Each row below holds a small network's activations on one input, seen along a few directions.
In each table, some parts of the input vary, and every possible input appears once, in random order.
Descriptions start from the smaller parts, as in this example, which fits no table here: line(4) and (point or (values(2) and ring(5)) or line(11)).
Shared parts are said once, and a part with two or three values counts as separate values.
In the rows, zero is written as 128.

Other details of the inputs vary at random and push rows far along two fixed directions, the same in every table; ignore that.

A family of inputs:
row 1: 207	169	168	14	146	80	98	85	169	63	168	135	131
row 2: 71	135	97	156	113	158	124	132	105	175	122	144	155
row 3: 84	142	96	172	108	138	164	137	119	189	113	139	148
row 4: 117	115	125	138	121	153	119	138	121	126	107	120	112
row 5: 190	80	178	99	163	130	93	145	150	62	147	107	90
row 6: 119	219	44	82	104	108	151	78	119	182	142	159	192
row 7: 91	150	73	152	100	138	155	123	116	173	129	139	147
row 8: 199	194	122	46	136	75	135	81	147	110	155	141	156
row 9: 126	117	132	154	120	127	151	142	134	139	126	124	116
row 10: 113	77	154	139	148	131	149	125	127	134	115	117	118
row 11: 207	79	167	114	158	111	120	143	135	53	140	105	85
row 12: 130	114	137	161	131	120	145	141	112	135	116	126	125
row 13: 67	112	88	145	122	147	157	108	104	179	113	136	153
row 14: 158	189	113	80	113	88	141	91	145	128	158	140	143
row 15: 129	99	126	165	122	134	135	147	114	117	134	116	103
row 16: 132	103	148	171	129	123	141	148	115	124	122	120	110
row 17: 119	228	64	85	104	97	157	78	126	191	138	161	194
row 18: 117	108	123	149	136	144	108	139	127	131	122	125	127
row 19: 117	102	130	160	147	149	112	145	124	122	117	130	115
row 20: 115	124	144	142	122	143	125	137	126	137	102	122	115
row 21: 108	122	147	143	124	140	125	142	127	130	112	120	120
row 22: 143	187	123	71	131	105	112	91	143	142	149	146	163
row 23: 125	118	138	164	120	122	143	141	119	132	130	123	114
row 24: 134	94	121	155	132	142	145	153	130	125	126	118	108
row 25: 92	136	79	169	111	142	154	132	96	176	110	139	155
row 26: 117	117	152	140	134	139	118	139	129	137	126	131	129
row 27: 115	114	143	156	137	134	114	141	133	141	116	127	129
row 28: 112	103	160	150	130	142	122	144	131	116	116	119	118
row 29: 183	98	193	96	155	118	107	145	155	62	127	100	77
row 30: 104	109	127	144	123	145	117	142	123	117	119	120	121
row 31: 109	106	157	152	129	137	122	148	132	117	112	118	116
row 32: 117	110	151	164	148	138	118	145	131	131	112	132	119
row 33: 106	105	131	138	124	148	115	141	119	125	124	130	125
row 34: 64	137	95	157	105	158	130	129	108	162	115	137	154
row 35: 136	177	102	62	120	109	105	92	137	127	152	149	159
row 36: 134	153	139	91	128	109	111	112	141	126	139	141	145
row 37: 129	98	126	168	127	135	136	146	108	118	127	118	110
row 38: 187	190	101	44	119	84	127	78	150	97	176	135	139
row 39: 112	104	134	144	126	152	118	149	122	116	115	115	110
row 40: 185	89	174	92	155	128	100	147	149	53	132	98	74
Description of these inputs: values(2) and (point or ring(8) or line(11)).
Changing only the values(2) part turns row 2 into row 26. The same change can be made to row 11. Which row results?
> row 12
Changing only the values(2) part turns row 40 into row 29. The same change can be made to row 15. Which row results?
> row 23
Which other rows does row 31 become when the values(2) part takes its other values? List them by row number.
> row 30
Which other rows does row 34 become when the values(2) part takes its other values? List them by row number.
> row 28

A family of inputs:
row 41: 73	137	92	193	91	149	149	148	94	172	106	125	132
row 42: 102	80	162	142	133	143	107	150	121	103	113	113	117
row 43: 166	147	157	54	130	123	95	120	155	91	158	128	121
row 44: 168	63	166	153	139	135	129	165	131	68	127	91	64
row 45: 114	176	70	133	108	127	136	109	111	163	138	155	170
row 46: 88	122	132	158	128	152	116	138	140	144	101	128	123
row 47: 69	135	114	197	105	140	160	151	103	190	95	142	145
row 48: 93	182	95	80	97	127	109	94	125	166	128	150	176
row 49: 187	121	153	78	145	96	143	106	156	86	150	120	105
row 50: 134	86	164	178	141	133	141	166	125	125	109	123	108
row 51: 138	189	125	62	124	121	110	93	160	120	153	139	153
row 52: 110	188	104	120	101	105	155	101	118	173	124	137	161
row 53: 161	166	111	104	124	111	122	119	128	114	144	138	140
row 54: 130	84	170	145	152	147	97	136	125	107	128	120	106
row 55: 140	29	155	142	167	172	133	161	121	93	94	96	89
row 56: 104	116	147	126	135	131	113	118	123	115	129	131	134
row 57: 190	149	142	91	133	103	115	131	140	79	149	117	108
row 58: 165	86	132	127	143	124	127	145	135	86	146	112	93
row 59: 163	173	85	77	127	100	125	93	134	121	165	142	154
row 60: 135	186	71	81	107	107	143	83	129	135	152	143	151
row 61: 158	102	143	125	149	111	139	130	140	118	139	128	122
row 62: 99	126	133	149	130	146	102	146	130	147	104	129	124
row 63: 56	131	111	185	128	161	110	142	99	184	94	138	143
row 64: 74	110	119	196	109	148	170	143	104	176	99	126	123
row 65: 143	133	119	105	133	104	148	110	140	136	145	130	137
row 66: 170	111	153	127	148	112	135	130	141	116	137	125	128
What is each input in this table made of?
> point or ring(9) or (values(2) and ring(8))

A family of inputs:
row 67: 160	99	177	109	154	126	101	112	150	78	149	117	111
row 68: 63	67	118	191	114	194	121	187	106	136	88	111	109
row 69: 68	109	115	173	122	166	116	137	107	182	115	126	130
row 70: 61	57	128	199	140	164	118	158	105	170	89	128	119
row 71: 105	212	81	70	99	112	112	65	128	125	133	137	181
row 72: 144	189	59	82	121	84	164	71	130	175	162	138	176
row 73: 192	113	165	131	109	97	116	159	136	68	156	126	82
row 74: 68	51	127	195	139	185	126	171	105	158	85	136	130
row 75: 168	86	163	97	158	121	90	118	151	95	137	119	106
row 76: 156	102	178	102	153	132	104	125	144	64	151	116	89
row 77: 174	86	162	96	155	146	98	132	152	86	142	118	114
row 78: 192	99	146	125	152	106	160	119	126	74	145	112	88
row 79: 173	107	193	112	157	118	105	132	170	97	122	124	108
row 80: 201	90	136	112	145	109	146	123	126	80	127	95	72
row 81: 61	115	98	162	109	158	113	146	110	158	101	117	122
row 82: 111	214	112	60	103	108	122	81	120	160	150	159	171
row 83: 171	89	166	100	158	125	89	121	152	94	145	109	101
row 84: 162	79	154	83	176	133	107	139	149	77	123	132	115
row 85: 107	214	111	63	99	109	124	87	121	156	148	150	168
row 86: 164	91	195	94	155	105	107	130	138	87	127	128	115
row 87: 107	199	79	63	110	115	107	87	132	150	145	136	162
row 88: 94	78	102	234	97	155	125	186	103	144	118	125	81
row 89: 112	197	86	64	118	119	107	78	128	160	151	149	153
row 90: 110	188	100	70	130	103	119	62	130	141	142	164	182
row 91: 153	223	96	102	120	84	113	100	105	152	154	158	192
row 92: 69	119	139	174	109	149	128	135	105	185	110	137	154
row 93: 53	63	157	198	139	152	136	174	100	162	78	136	127
row 94: 95	79	128	216	102	144	185	163	76	160	81	110	104
row 95: 203	97	127	101	139	126	156	129	125	75	125	106	91
row 96: 48	110	112	170	141	146	135	126	110	160	99	151	151
row 97: 80	138	83	208	82	140	140	146	103	147	134	148	123
row 98: 66	119	99	157	115	184	127	146	106	170	114	142	138
row 99: 116	208	121	68	106	107	120	79	122	167	151	153	181
row 100: 169	121	180	109	136	123	100	145	163	69	106	96	97
row 101: 148	108	163	98	139	125	101	129	146	53	136	104	95
row 102: 210	86	134	110	154	125	156	140	129	79	140	113	90
row 103: 95	118	111	196	109	123	188	157	137	182	117	127	133
row 104: 108	205	102	76	116	118	119	64	127	151	159	152	177
row 105: 156	110	182	89	128	114	103	145	139	69	128	105	99
row 106: 84	63	133	216	105	131	187	176	108	169	117	118	120
row 107: 204	141	168	143	166	103	100	158	145	86	134	121	113
row 108: 166	105	185	95	127	116	98	139	139	62	118	98	106
row 109: 69	143	133	175	115	161	133	149	124	179	102	138	125
row 110: 90	103	100	199	123	133	184	131	108	164	128	122	143
row 111: 103	142	100	192	103	135	187	138	104	180	83	123	121
row 112: 190	81	130	102	141	113	158	143	156	86	162	114	109
row 113: 61	121	92	155	106	179	126	155	109	160	108	129	146
row 114: 172	104	194	105	166	112	107	136	165	89	117	126	104
row 115: 154	196	55	82	119	90	162	70	112	167	149	144	153
row 116: 126	191	68	87	105	81	176	70	139	151	174	149	179
row 117: 91	114	92	195	107	142	183	124	85	152	99	120	120
row 118: 185	77	136	112	145	95	149	135	156	94	162	103	92
row 119: 157	225	79	94	114	86	178	81	129	173	136	152	160
row 120: 195	139	154	137	116	101	118	158	162	78	146	129	79
row 121: 102	127	111	200	121	128	188	148	126	190	109	123	142
row 122: 76	98	106	163	122	174	123	138	115	173	105	146	157
row 123: 67	114	97	167	106	160	109	139	108	154	91	111	132
row 124: 75	132	137	188	120	155	129	141	132	189	99	135	144
row 125: 112	204	75	56	110	138	119	90	131	149	150	152	169
row 126: 196	108	126	123	119	127	112	159	144	63	159	129	86
row 127: 62	99	146	208	112	169	127	185	125	150	76	111	102
row 128: 197	86	175	118	147	90	162	139	139	91	150	103	108
row 129: 201	101	165	116	141	94	162	135	119	91	138	113	92
row 130: 100	217	90	69	110	118	122	70	129	141	158	151	166
row 131: 191	123	152	140	166	108	96	138	126	65	154	121	118
row 132: 119	197	116	66	109	97	118	70	128	167	141	165	193
row 133: 156	105	190	95	133	118	106	150	139	72	135	104	100
row 134: 51	76	140	206	117	176	127	169	107	129	103	109	108
row 135: 108	77	110	233	143	176	116	197	88	144	105	126	130
row 136: 113	192	100	74	121	108	116	57	135	147	149	163	187
row 137: 123	192	88	62	118	137	115	84	131	157	152	153	178
row 138: 200	116	140	131	168	107	84	146	126	82	149	115	109
row 139: 159	77	162	92	180	115	98	131	150	83	125	122	99
row 140: 114	235	105	70	109	113	125	89	148	162	139	151	161
row 141: 172	126	194	107	152	126	107	136	163	99	134	115	100
row 142: 203	76	140	111	158	119	157	142	147	84	152	105	109
row 143: 157	107	156	90	148	132	95	132	145	85	145	106	83
row 144: 63	149	123	173	105	155	132	156	127	171	96	127	136
row 145: 114	206	110	72	139	97	127	87	153	162	118	166	176
row 146: 66	119	86	159	100	178	119	146	107	152	89	122	152
What is each input in this table made of?
> line(5) and (values(2) or line(4) or line(10))
Changing only the line(5) part turns row 84 into row 96. The same change can be made to row 74. Which row results?
> row 90
A walk changes only the line(5) part. It starts at row 95 and steps to row 80. List the rest of the walk in order.
> row 117, row 94, row 111
Which other rows does row 77 become when the line(5) part takes its other values? List them by row number.
> row 67, row 83, row 92, row 124
Which other rows does row 121 become when the line(4) part takes its other values? List them by row number.
> row 103, row 111, row 119

A family of inputs:
row 147: 128	114	149	150	139	139	117	152	134	130	122	127	125
row 148: 221	72	164	106	156	106	136	139	142	47	159	98	75
row 149: 48	104	90	189	114	167	139	140	91	180	106	139	146
row 150: 106	90	109	213	118	147	163	170	107	153	104	119	108
row 151: 77	185	98	136	100	126	128	106	121	176	132	152	163
row 152: 114	78	156	176	141	146	121	164	123	136	110	123	116
row 153: 153	104	163	115	148	127	125	140	146	106	119	113	103
row 154: 160	143	127	79	148	112	115	102	135	108	142	137	139
row 155: 135	167	126	97	120	120	127	112	137	141	125	136	142
row 156: 82	180	74	132	99	137	121	107	113	167	135	149	159
row 157: 92	110	139	172	120	149	132	154	110	147	96	125	129
row 158: 203	121	162	97	139	86	144	126	156	74	156	114	96
row 159: 152	153	122	82	127	112	105	104	132	94	147	125	127
row 160: 156	47	168	144	151	144	105	165	134	76	134	106	86
row 161: 201	78	199	95	177	111	106	137	154	56	137	111	89
row 162: 110	183	78	147	103	109	167	113	117	183	124	147	161
row 163: 134	179	128	72	114	104	125	94	134	123	141	139	155
row 164: 143	105	112	156	120	127	153	146	123	116	133	117	105
row 165: 73	90	143	199	121	161	130	169	117	157	111	127	124
row 166: 126	161	110	102	117	126	123	113	120	131	124	136	149
row 167: 146	191	121	88	127	104	110	98	143	131	144	145	149
row 168: 146	106	171	116	131	128	124	140	145	100	128	114	101
row 169: 84	172	73	127	103	141	125	114	115	171	137	150	170
row 170: 103	191	74	88	96	129	131	93	122	161	136	146	163
row 171: 80	80	123	192	134	167	135	155	114	154	94	120	118
row 172: 138	141	111	146	125	111	162	121	115	155	130	133	141
row 173: 133	188	66	112	111	104	162	91	110	170	143	148	169
row 174: 125	166	108	110	122	120	114	109	121	132	128	135	143
row 175: 148	94	169	121	143	120	114	138	142	102	139	122	114
row 176: 84	91	127	191	117	170	135	168	110	155	93	119	112
row 177: 96	71	159	175	138	151	135	152	129	131	107	113	106
row 178: 145	90	143	113	139	139	122	140	139	94	129	108	96
row 179: 198	133	175	41	151	93	116	105	171	66	155	114	105
row 180: 134	167	126	74	131	101	125	85	136	131	148	147	158
row 181: 150	97	164	126	155	129	121	134	146	105	119	115	108
row 182: 86	147	124	147	110	128	126	122	115	152	120	134	141
row 183: 135	135	147	128	134	120	114	129	128	118	121	124	122
row 184: 83	97	125	205	123	165	121	167	110	151	103	125	113
row 185: 137	164	97	69	128	117	121	84	140	122	147	135	150
row 186: 115	84	142	178	138	159	117	171	123	127	114	120	111
row 187: 121	188	84	112	104	95	168	87	115	173	149	149	170
row 188: 163	153	124	67	138	113	122	106	147	110	137	127	129
row 189: 102	74	139	171	121	162	125	165	109	113	107	111	103
row 190: 167	147	125	77	141	109	107	108	142	109	149	137	142
What is each input in this table made of?
> line(4) and (values(2) or ring(9))
Changing only the line(4) part turns row 189 into row 157. The same change can be made to row 169. Which row results?
> row 147
Which other rows does row 172 become when the line(4) part takes its other values? List them by row number.
> row 148, row 173, row 187

A family of inputs:
row 191: 82	182	94	101	112	123	140	90	120	182	116	151	180
row 192: 22	110	114	247	96	178	149	181	98	215	75	132	134
row 193: 180	79	167	144	151	135	106	167	137	64	125	103	73
row 194: 171	58	189	126	169	135	126	153	147	86	117	104	86
row 195: 120	161	119	101	111	128	111	114	133	117	141	133	135
row 196: 168	154	108	81	133	104	115	102	133	108	165	142	145
row 197: 120	86	146	163	148	136	135	146	132	138	121	125	121
row 198: 201	163	157	73	147	87	113	110	156	86	145	128	119
row 199: 115	86	111	179	110	142	170	154	109	130	119	108	97
row 200: 153	92	165	168	147	124	127	157	126	110	120	117	106
row 201: 158	56	173	118	155	145	107	154	139	64	120	99	82
row 202: 140	163	147	67	132	102	111	90	144	116	144	135	144
row 203: 79	203	104	114	96	119	132	98	126	177	128	154	173
row 204: 116	89	135	183	115	129	180	151	116	143	112	111	103
row 205: 110	86	143	187	136	137	138	156	114	147	121	131	125
row 206: 93	141	82	125	121	150	136	113	113	166	116	139	153
row 207: 175	167	108	87	132	103	114	104	130	104	154	135	141
row 208: 160	176	117	73	118	115	107	111	148	107	148	130	131
row 209: 103	168	102	87	112	126	110	93	123	137	139	140	154
row 210: 95	139	79	138	122	140	132	116	117	165	132	143	156
Changing only one part turns row 206 into row 194. The same change can be made to row 208. Which row results?
> row 192
What is each input in this table made of?
> values(2) and (point or ring(9))
